Here are a small network's activations along a few directions, averaged over the inputs that share one value of a field.
Related values have similar rows: they may be neighbours, one step apart, or belong to one group.
Strong random noise was added to every row along 9 fixed directions; ignore it. To show where, here is one row again and again, with new noise each time:
[ 200  246 -156  -26 -146 -306   13    5   67 -429 -319  137   22 -167
   83  -55  341  195 -101 -129  150 -318 -159  260]
[  54  -20  -80 -184 -375   27  229 -134  167 -112 -166  247  123  -36
  -20 -168   95   78  -51 -171   67  -56  -58  -98]
[ 451 -218 -280  266 -116  122  -89   82 -229  -83 -266 -293   95   87
  287  129  -93  216 -262  296   91 -410 -101   76]
[ 335 -412 -116   87 -159  164   17 -183 -239  196  -76 -196   29   -8
   75  189  -84  -78 -379  144 -108  -34 -377 -449]
[ 168 -173  -72  154  -73   88  -56   10  230   28 -165 -202 -175 -279
  172 -115   79  113  -85  -42  -34 -224   19 -131]
[ 185  -80  -37  -46 -117   48  117 -105 -220   38   -2   95   18   95
 -161  149 -169  -28  -89   79  -26    6 -217 -353]
[-141   68  -94    1  -84   28  239  -36   96 -110  -44  205 -125 -167
 -288   27 -113  120   32   22 -113 -211   49   44]
[ 144  189  102 -108  132  -41 -294   58 -245  -83  126   87   89  205
 -186  139  -80   -9  174   98  -19  108   16  -61]
[-145  206  195 -334 -375  -43  -23 -544  -13  -88  -52  407  323  -58
 -269 -219  209 -117   17   78   97 -103  -21  249]
[ -40  -20  193   36  -48  -10   26 -132  -61  232 -104 -189 -248  -21
   54 -307 -299 -163  113   92  245 -156   50 -149]
[ 163 -141  200  175  164    1 -511 -159 -182  243  -63 -502 -147 -131
  226 -117  -12 -190  -85  260   74 -176  -44   22]


Y, 20 values:
y19: [-104  177 -201  -73    3  -50  172   53   64 -228   -6  182   81    6
 -108  -13  138  154  -10  -54  -37  -90   34  160]
y18: [-215  245  -18   93  182 -142   96 -169 -488  -92   88  123   99  163
 -326  330 -179  -55  -81  408  -34  -94 -323  289]
y14: [ 160 -179    9  168 -274  176  154 -122  271  266 -175 -251   68  -71
  498 -384   63   48  -70   18  361 -154  171  -98]
y12: [-284 -290  -89  107  158   -4   88  147  108  197   71 -200 -124 -154
  190  123   74  -90 -196 -168 -218  235  -59  102]
y16: [  44    2 -198  -96  -47  -91   84  162  -75 -257 -123   97  230  214
  240   57  101  131   26 -110   42  -35  -96  210]
y6: [ 382  133 -199  248  -45  252  122   26   66 -181   -7  140  159  -85
   39  190   -4  391   54  232   35 -415  388  -34]
y15: [ 111 -243  148   19  -79  203 -248 -243  269  135  107  -50   95 -334
   48   17  330  -97 -195  -26 -217  111   94 -107]
y4: [-741 -360   -3 -151   11  106   58 -189   22  286   87 -207  137   23
  111 -198    2 -326 -258  -48 -208  202  -68  466]
y17: [ 222  237  125 -181 -103 -113 -279 -195  131  -78    6   82  257  -13
   70 -236  421    3   75 -107  208  132  -94  -77]
y5: [-244   56 -121  329   85 -168  245  176  169 -138 -351 -247 -411 -272
  236 -159  -56  143  -18   62  134 -408  -30  433]
y20: [-129   47  -21  -25  -14 -119  148   70 -136  -19 -135  -82 -158  116
  -20  -91 -198  -57  -78   30   58 -185  -83  183]
y2: [ 368  188   10  155 -316  277  141  -43  285 -161  -21  362  228   14
 -120   -3   70  415  281  195  219 -216  400  -19]
y3: [ 380  198  253  257  -47  -96  115  -35  -32   96  -31   81 -150   34
   59  -63 -196   57  284   55  367  -87   62 -371]
y13: [-189 -200   -4 -153 -169  194  178  235  211  123  -32    8  117  251
  249 -276 -256  -33  199 -235  128  195  420  204]
y1: [ -52  -25  -85   44   78 -123   99  131  137  -86  -74  -17  -70 -117
  205   59  133   57  -41 -164   -1 -105  113  168]
y9: [ 244 -135   18  187   54 -129  -12   -5  -28  142  -95 -301 -156 -180
  256  -41  242  -79 -310 -129  155  114 -336 -303]
y10: [  55  139  155   21 -191  252 -238 -334  114 -117   87  348  371   -7
 -203  106  151  186  323  381  -93 -276  304  222]
y11: [ 398   64   64  191  163   52 -373  218    5  -28   51 -238  -96  102
  143   41   52  122  135  101  106  -26   37 -221]
y7: [-193   28  -54 -191  175 -148 -220  205  153 -100   65 -139  -31   57
  148 -101  184  -69   53 -252 -116  188   89  166]
y8: [ 144  -42  -49   88  -52   26  -97 -157    4  -12  -38  -83  142 -156
   76   -8  162  -21 -213  123   55 -172   76  159]
Each value of Y is a pair of two hidden parts, and every pair occurs once (5 first parts, 4 second parts).
Changing only the second part turns y1 into y12. y8 has the same second part as y1; what does that change turn y8 into?
Answer: y9
Changing only the second part turns y10 into y3. y5 has the same second part as y10; what does that change turn y5 into?
Answer: y2
Changing only the second part turns y16 into y7. y18 has the same second part as y16; what does that change turn y18 into?
Answer: y17
Changing only the second part turns y19 into y6. y11 has the same second part as y19; what does that change turn y11 into?
Answer: y15
